These are the activations of a small neural network, seen along a few directions. Each row is one input.
In each table, some parts of the input vary, and every possible input appears once, in random order.
A made-up example of a description, with smaller parts first: one of 8 places around a ring, together with either a single point or one of 11 places around a ring or (one of 3 separate values, together with one of 4 places along a line).
Shared parts are said once, and a part with two or three values counts as separate values.

Other details of the inputs vary at random and push rows far along two fixed directions, the same in every table; ignore that.
These rows show it; all are for the same input, with only those details redrawn:
[ -1 -30   1  -3  24   3 -18 -27  10 -17  -7]
[  7 -47  -6   7   9   5 -18 -20  22 -28  11]
[-16   9  18 -24  56   0 -14 -48 -14  -5 -50]
[ 10 -51  -9   8   3   5 -17 -12  24 -29  21]
[  8 -62  -8  12   4   7 -18 -14  27 -34  24]
[ 18  18 -11 -30 -13  -2  -4   9  -9  13  -5]
[ 41  -6 -29 -15 -60   3  -2  42   8   9  37]
[ 26  12 -17 -25 -28   0  -4  21  -3  11   6]

Rows:
r1: [  4 -40   0  57   2   9   4 -13   4 -20   3]
r2: [ 13  20  -4 -33   3  -1  -5   0 -15  15 -19]
r3: [ -3  33   8  -5  -7 -22 -13  39 -11  26  -6]
r4: [-19  74   9 -11 -15  -5  23   5 -37  22 -40]
r5: [ -8  25   1  17 -16  -9  24   1 -23  10 -12]
r6: [-28  19  29  -1  64   1  40 -35   4  16 -46]
r7: [-17  66  -4 -49  -6 -20  -5   5 -40  20 -32]
r8: [ 29   3 -18  22 -65  17  16  52  -9   6  23]
r9: [-12 -22   9  37  21 -26 -18   9  16  -2  11]
r10: [-10 -18  14   0  27  18 -45 -37  10 -31  39]
r11: [-41  24  13 -19  45  12  30 -56 -11  -6 -45]
r12: [ 14   0 -25   2 -54  23  35  62  23  14  41]
r13: [-11  57  -9 -51  -3 -15   5  -4 -29  25 -27]
r14: [ 44  33   3 -28 -20  23 -35  21 -11  14  34]
r15: [-15 -30   6  11  21 -25  -7 -37   4 -17   4]
r16: [-24 -32  10  37  17 -29 -27 -29   0 -22   1]
r17: [ 28   4 -26  -3 -61  26  27  45  -5   7  20]
r18: [ 21  25  -3   9 -16 -24 -16  17 -29  26 -13]
r19: [ 21  11 -14 -14 -33  25  35  19   0  14   1]
r20: [ 15  17 -13  18 -50  10  28  65   9  20  32]
r21: [-32  32  25  19  61  -5  24 -27 -11  19 -52]
r22: [ -4 -33  12  29   1  -8 -39  -7  -3 -21  -1]
r23: [-14  26   6  -6 -14 -27 -18   4 -27   6 -10]
r24: [ 16 -72  -3  38   2  -9 -21 -17  27 -29  28]
r25: [ -8 -45  -6  20   8  27  32  -4  53 -11  24]
r26: [  2 -50  -6  12   1   4 -28  -1  11 -36  17]
r27: [-24  21  28 -14  65 -23   2 -29  -5  22 -42]
r28: [ 15  12   4   2 -15   8  33   3  -9  14 -14]
r29: [ -9 -42  -2   6  23  -1  -4  -3  43 -16  23]
r30: [-38  -6   9   4  24  15  18 -35  -5 -29 -20]
r31: [ -8  51   4 -20 -13  -9  42  -9 -24  27 -28]
r32: [  5 -13  17  -1  29  25 -38   0  27 -12  44]
r33: [  3   7 -15 -15 -18  -7  -6  46  11   8  23]
Q: What is each input in this table made of?
A: one of 3 separate values, together with either a single point or (one of 2 separate values, together with one of 5 places around a ring)
Q: Changing only the choice among 3 separate values turns r20 into r8. The same change can be made to r21. Which row results?
A: r1
Q: A walk changes only the place on the ring of 5. It starts at r4 and steps to r30. List the rest of the walk in order.
A: r11, r31, r5
Q: Which other rows does r24 become when the choice among 2 separate values takes its other values? List them by row number.
A: r28

Rows:
r34: [ 12  44  -1 -13 -20 -14   1  22 -31  28 -15]
r35: [ -4  30  18 -26  43   2  -6 -22 -15  16 -38]
r36: [-22 -59  14  33  44  -8 -34 -46  14 -44  -5]
r37: [ 20  52 -17  -7 -55   8  43  56 -15  41   3]
r38: [ 12 -43 -18  31 -40  13  25  38  41 -10  50]
r39: [ 11  45   1 -26 -11   0   6  19 -13  29  -3]
r40: [  1  37  -7 -16 -21 -10  30   8 -20  25 -22]
r41: [ 36 -36 -22  17 -51  11  -1  45  31  -5  66]
r42: [ -8 -45   4  38   1  -6 -19 -12  14 -31  21]
r43: [ -1  41  -3  -3 -14  -2  32   8 -25  23 -27]
r44: [ 39 -28 -34   7 -78   7  -3  64  32   1  84]
r45: [ -9 -53   2  14  25   6 -23 -19  31 -34  26]
r46: [-22 -58   2  30  22   3   9 -25  34 -33  10]
r47: [-39 -55  21  37  54  -9 -31 -56  12 -47  -9]
r48: [-10  29  16 -31  48   0 -12 -25 -15  12 -37]
r49: [ -6  39   2 -22  -1 -19 -12   3 -29  16 -25]
r50: [-19  23  17 -48  57  31   3 -61 -17 -10 -54]
r51: [  8  36   5 -14  -3 -13  -8   5 -30  21 -27]
Q: What is each input in this table made of?
A: either a single point or one of 5 places around a ring or (one of 2 separate values, together with one of 6 places around a ring)
Q: Which of the alternatives is r50?
A: a single point
Q: Which other rows does r48 become when the choice among 2 separate values takes its other values? List them by row number.
A: r36
